[132 135 102 166 125 134 105 120 195 170 166 184 143 165 123 121 166 105
  90 125 154]  (76)
[148 130 105 157 122 122  98 130 197 154 156 177 139 153 118 140 175 116
 100 140 164]  (37)
[135 125  99 160 111 127 110 119 197 175 152 176 136 156 131 132 180 111
  97 130 159]  (201)
[ 99 109 114 141 115 137 160 109 161 203 137 150 130 171 149 115 164 125
 111 104 130]  (21)
[125 144 104 174 130 145 112 115 186 174 171 185 148 169 129 109 153 101
  90 119 145]  (135)
[134 173 156 141 163 181 121 123 102 121 156 132 155 135 172 101  81 119
 134 120 103]  (156)
[161 146 134 153  98 119 163 155 101  87  95  96 116  57 125 169 135 153
 188 188 157]  (5)
[157 147 139 147 110 118 162 158  95  82  99  97 119  65 117 165 126 154
 187 182 151]  (14)
[120 148 169 112 188 151 137 141 101 119 149 127 150 165 135 112  84 147
 143 111 100]  (159)
[169 135 130 149  91 108 160 159 122  99  92 104 114  62 124 186 163 158
 185 194 172]  (151)
[113 127 162 102 180 117 154 153  94 105 129 114 134 156  96 127  92 160
 153 118 106]  (163)
tags:
[140] -> Z448
[150] -> Z142
[125] -> Z846
[119] -> Z251
[151] -> Z860
[111] -> Z103
[120] -> Z374
[188] -> Z146
[112] -> Z866
key (159) 20:  -> Z103
q: [132 135 102 166 125 134 105 120 195 170 166 184 143 165 123 121 166 105
  90 125 154] -> (76)

[160  72  97 119  87 114 134 157 112 119  87 146 152 160 116 104 105 126
  84 106 143 125 128  97 116 171 172  85 190  88 129 120 106 107] = (13)
[150 123 127 122 139 111 137  89  88 128 159 174 143  99 111 174  67 170
 145 102 124  92 145 151  87  82  94 164 110 148 148 106 163 158] = (80)
[102 172 144 140 107 144 119 153 169 165 126 122 104 132 162 104 217  89
  84 110 146 183 131 126 134 142 134 103  87 117 126 142  99 148] = (140)
[160  72  97 119  87 114 134 157 112 119  87 146 152 160 116 104 105 126
  84 106 143 125 128  97 116 138 124 101  99 187  84 166 129 110] = (104)
[ 84 152 146 120 183 138 120 106 117 112 115 135  72 134 170 119 150 131
 159 173 104 130 102 114 155 116 152 112  68 167  87 148 149  77] = (144)
[ 93  99 101 118 113 120 155 155 158 147  98  95 124 125  99 130 103 105
 110 119 148 138 139 111 152 158 182  89 183  85 150 147  53 105] = (48)
Table of tags by key:
[173] -> Z565
[110] -> Z302
[106] -> Z807
[122] -> Z285
[119] -> Z587
key (140) 20:  -> Z302
q: [160  72  97 119  87 114 134 157 112 119  87 146 152 160 116 104 105 126
  84 106 143 125 128  97 116 171 172  85 190  88 129 120 106 107] -> (13)
q: [102 172 144 140 107 144 119 153 169 165 126 122 104 132 162 104 217  89
  84 110 146 183 131 126 134 142 134 103  87 117 126 142  99 148] -> (140)

[131 143 142  90 165 133 128 127 191 162 157 188 160 123  66 150  77 132
  95  64 142 225 125 105 114 153 176]  (103)
[ 65 146 125 143 130 186  71 165 162 144 115 144 126 131  74 154 123  37
  56 147 135 136 116  58  95 138 159]  (49)
[109 170 110 124 114 155  73 125 183 160  60 131 133 128 151 133 126  72
  45 200 124 111 146  69  72  94 132]  (69)
(49)? -> [ 65 146 125 143 130 186  71 165 162 144 115 144 126 131  74 154 123  37
  56 147 135 136 116  58  95 138 159]
(103)? -> [131 143 142  90 165 133 128 127 191 162 157 188 160 123  66 150  77 132
  95  64 142 225 125 105 114 153 176]

[ 69  75 112 184 151 147 138  63  86 188 144  86 105  74  94  89 141 104
 163]  (93)
[ 69  75 112 184 151 147 138  63  86 188 144  86 145  74  94  89 141 104
 163]  (39)
[ 69  75 112 184 151 147 165  63  86 188 144  86 145  74  94  89 141 120
 163]  (122)
[ 97  85  61  98  73 160  70 131 138 180  90  83  63  94  76 126 138 193
 142]  (88)
[167 198 117 132 100  98  68 169 190  96 105  73  57 178  82 129  90 117
 186]  (51)
[107 126 198  72 184 140  58 181 170 187 187 156 122  81 146 191  70 148
 122]  (24)
Table of tags by key:
[87] -> Z394
[86] -> Z563
[74] -> Z926
[140] -> Z706
[75] -> Z150
[85] -> Z908
[141] -> Z402
[190] -> Z350
key (122) 9:  -> Z563
q: [ 97  85  61  98  73 160  70 131 138 180  90  83  63  94  76 126 138 193
 142] -> (88)
(93)? -> [ 69  75 112 184 151 147 138  63  86 188 144  86 105  74  94  89 141 104
 163]
q: [167 198 117 132 100  98  68 169 190  96 105  73  57 178  82 129  90 117
 186] -> (51)
q: [ 69  75 112 184 151 147 138  63  86 188 144  86 105  74  94  89 141 104
 163] -> (93)
q: [ 69  75 112 184 151 147 165  63  86 188 144  86 145  74  94  89 141 120
 163] -> (122)

[228  34 217  32  29  33  36 225 228 227 227]  (98)
[ 35  28 183  53 213 219 202  38 223  56 227]  (105)
[173 221  44 190 158  34 227  28  32 212 197]  (127)
[214 164 228  32 221  62  29 203  98  49  64]  (117)
(98)? -> [228  34 217  32  29  33  36 225 228 227 227]

[126  62 151 131 125 154 142 125 118 217 146  87 207  69  89 100 144 122
 124 212 148  96]  (20)
[187 116  93 188 187  97 104 191 174 128  85 119 135 122 102 166  83 189
 191 132  86 134]  (136)
[ 77  63 157  83  78 165 193  50 146  92 157  78  85  53  96 171 160  79
  76 124 157  61]  (28)
[ 77  63 157  83  78 165 193  76 146  92 157  78  85  53  96 171 160  79
  76 124 157  61]  (102)
[155 186 167 146 154 161 135 153 128 134 163 121 139 172 202 106 144 152
 154 108 160 174]  (25)
(102)? -> [ 77  63 157  83  78 165 193  76 146  92 157  78  85  53  96 171 160  79
  76 124 157  61]
tags:
[75] -> Z512
[63] -> Z255
[82] -> Z149
[132] -> Z763
[83] -> Z293
[131] -> Z492
[76] -> Z480
key (28) 4:  -> Z293
q: [ 77  63 157  83  78 165 193  50 146  92 157  78  85  53  96 171 160  79
  76 124 157  61] -> (28)

[ 94 136  83 114 102  54]  (10)
[ 94 136  83 114 102 137]  (96)
[166 116 158  87 188 168]  (107)
q: [ 94 136  83 114 102  54] -> (10)
(107)? -> [166 116 158  87 188 168]
key -> tag
[136] -> Z981
[54] -> Z109
[137] -> Z615
[168] -> Z855
key (96) 6:  -> Z615
(10)? -> [ 94 136  83 114 102  54]

[107  99 121 171 198 122 171 124 142 106 196 153 148  95 118 156 126 169
 105 189 154 111 201 150 157 119 116 135 135 123  91 154 108] -> (16)
[157  90 137 129 145 130  74 138 196 137 154 111  57 111 134  74 113 113
 131 177  97 125 129  67 101 109 102 152 102 123  96 130 110] -> (40)
[103 141 120 155 159 137 178 119  91 105 155 161 175 119 116 170 141 171
 109 140 166 121 173 164 159 128 143 113 142 128 123 146 120] -> (192)
[110  94 122 171 200 120 165 127 153 109 204 148 126  93 118 148 123 164
 107 192 147 113 198 141 155 116 112 143 130 122  88 155 107] -> (187)
[156 112 135 124 123 111  73 140 176 144 126 103  61 116 140  75 107  98
 138 134 107 131 109  81  98 124 100 150 110 125 125 122 136] -> (72)
[104 144 121 133 143 144 176 118  78 111 141 154 177 140 116 169 147 160
 116 113 156 124 155 162 157 130 154 112 142 130 138 131 128] -> (92)
[164 100 141  81  78 152  62 126 161 159  93  90  64 159 126  69 126  74
 157  96  41 143  52  57  91 110 135 144  99 132 140 101 122] -> (12)
[107 105 120 179 208 108 170 137 152 108 197 149 131  88 133 154 116 163
 104 193 171 111 210 159 157 124  96 144 140 118  91 158 114] -> (175)
[141 149 131  96  82 120  97 132 120 139  76 116 141 151 138 118 127 106
 140  89 122 137  88 136 105 143 133 116 135 132 150 108 141] -> (178)
[162 130 140  82  54 148  64 129 147 159  67  90  73 160 134  74 127  72
 160  89  62 146  36  64  91 121 137 132 102 134 148 101 136] -> (4)
Table of tags by key:
[129] -> Z880
[109] -> Z243
[136] -> Z462
key (72) 23:  -> Z243
(92)? -> [104 144 121 133 143 144 176 118  78 111 141 154 177 140 116 169 147 160
 116 113 156 124 155 162 157 130 154 112 142 130 138 131 128]
(192)? -> [103 141 120 155 159 137 178 119  91 105 155 161 175 119 116 170 141 171
 109 140 166 121 173 164 159 128 143 113 142 128 123 146 120]
q: [141 149 131  96  82 120  97 132 120 139  76 116 141 151 138 118 127 106
 140  89 122 137  88 136 105 143 133 116 135 132 150 108 141] -> (178)

[136 157 136 155] = (38)
[142  90 133  92] = (94)
[120 167 145 149] = (26)
[ 98 118 158  87] = (197)
[ 98 118  91  71] = (45)
[180 123 111 154] = (168)
[193 144 103  98] = (23)
[105 152 154 183] = (134)
[159 146 123 139] = (119)
[ 98 118 123  87] = (171)
key -> tag
[136] -> Z256
[98] -> Z317
[158] -> Z380
[123] -> Z637
[144] -> Z782
[157] -> Z493
[145] -> Z714
key (197) 3:  -> Z380
(171)? -> [ 98 118 123  87]
(38)? -> [136 157 136 155]
q: [193 144 103  98] -> (23)
(168)? -> [180 123 111 154]
q: [180 123 111 154] -> (168)

[101 156  50  49 124 197  40] : (34)
[101 156  50  49  54  77 199] : (30)
[101 156  50  68 123  61 116] : (53)
(53)? -> [101 156  50  68 123  61 116]
(34)? -> [101 156  50  49 124 197  40]
(30)? -> [101 156  50  49  54  77 199]

[ 88 119  45  91  88] -> (126)
[184  92  27 107 141] -> (50)
[184  92 233 141  93] -> (3)
Table of tags by key:
[45] -> Z114
[27] -> Z155
[88] -> Z355
[46] -> Z516
key (126) 3:  -> Z114
q: [184  92 233 141  93] -> (3)
q: [184  92  27 107 141] -> (50)
(3)? -> [184  92 233 141  93]
(50)? -> [184  92  27 107 141]

[165 142 153 141 157 154 154 146 145 148 153 157 150 151 182 158 166 149
 144 145 160 155 146 152 148 151 159 174 151 169 142 142 172 156 171 158
 153 157 153 142 171 152 143 158 143 148 140 153 143 146 186 157 149 148
 168 156 149 156 147 148] : (138)
[163 155 138 146 173 145 141 146 146 185 151 144 176 154 143 151 169 164
 147 157 142 150 156 150 152 150 143 167 158 166 138 153 176 143 166 175
 144 146 153 150 153 140 157 146 166 148 151 148 151 144 148 168 148 144
 154 143 150 155 145 141] : (64)
[151 151 160 166 165 154 143 147 141 148 156 147 159 163 157 170 147 150
 165 144 161 149 153 149 154 150 163 143 141 142 157 153 154 164 189 161
 137 139 149 139 158 153 142 157 159 150 153 181 149 154 146 148 159 163
 139 150 150 146 139 165] : (137)
[145 160 151 148 142 151 157 146 155 152 155 151 148 144 143 167 146 159
 145 155 144 145 155 146 192 168 172 143 173 149 167 145 147 161 149 143
 163 142 149 151 150 157 151 148 166 161 146 146 155 149 150 152 148 150
 157 169 146 185 138 154] : (100)
[139 154 168 153 160 158 152 163 153 152 177 146 170 149 144 151 156 153
 150 142 142 152 187 151 147 141 154 143 162 168 150 151 182 162 143 151
 141 146 151 167 151 148 180 155 146 157 149 140 156 149 143 164 148 159
 159 174 159 159 143 172] : (18)
[142 153 150 147 154 144 170 162 153 157 159 141 162 139 140 160 178 145
 173 157 143 156 147 155 149 140 142 147 153 148 152 157 141 153 152 152
 149 182 137 154 160 161 147 141 153 166 205 159 148 145 166 143 168 147
 144 164 187 137 142 165] : (109)
[149 137 145 153 146 146 155 162 171 177 140 161 149 169 158 136 160 144
 153 148 157 152 152 145 155 147 138 144 153 143 139 143 137 164 148 156
 161 179 150 146 154 183 155 149 174 162 148 149 145 177 154 143 140 168
 147 167 148 144 154 168] : (123)
key -> tag
[153] -> Z851
[159] -> Z697
[154] -> Z870
[166] -> Z885
key (64) 45:  -> Z885
q: [145 160 151 148 142 151 157 146 155 152 155 151 148 144 143 167 146 159
 145 155 144 145 155 146 192 168 172 143 173 149 167 145 147 161 149 143
 163 142 149 151 150 157 151 148 166 161 146 146 155 149 150 152 148 150
 157 169 146 185 138 154] -> (100)

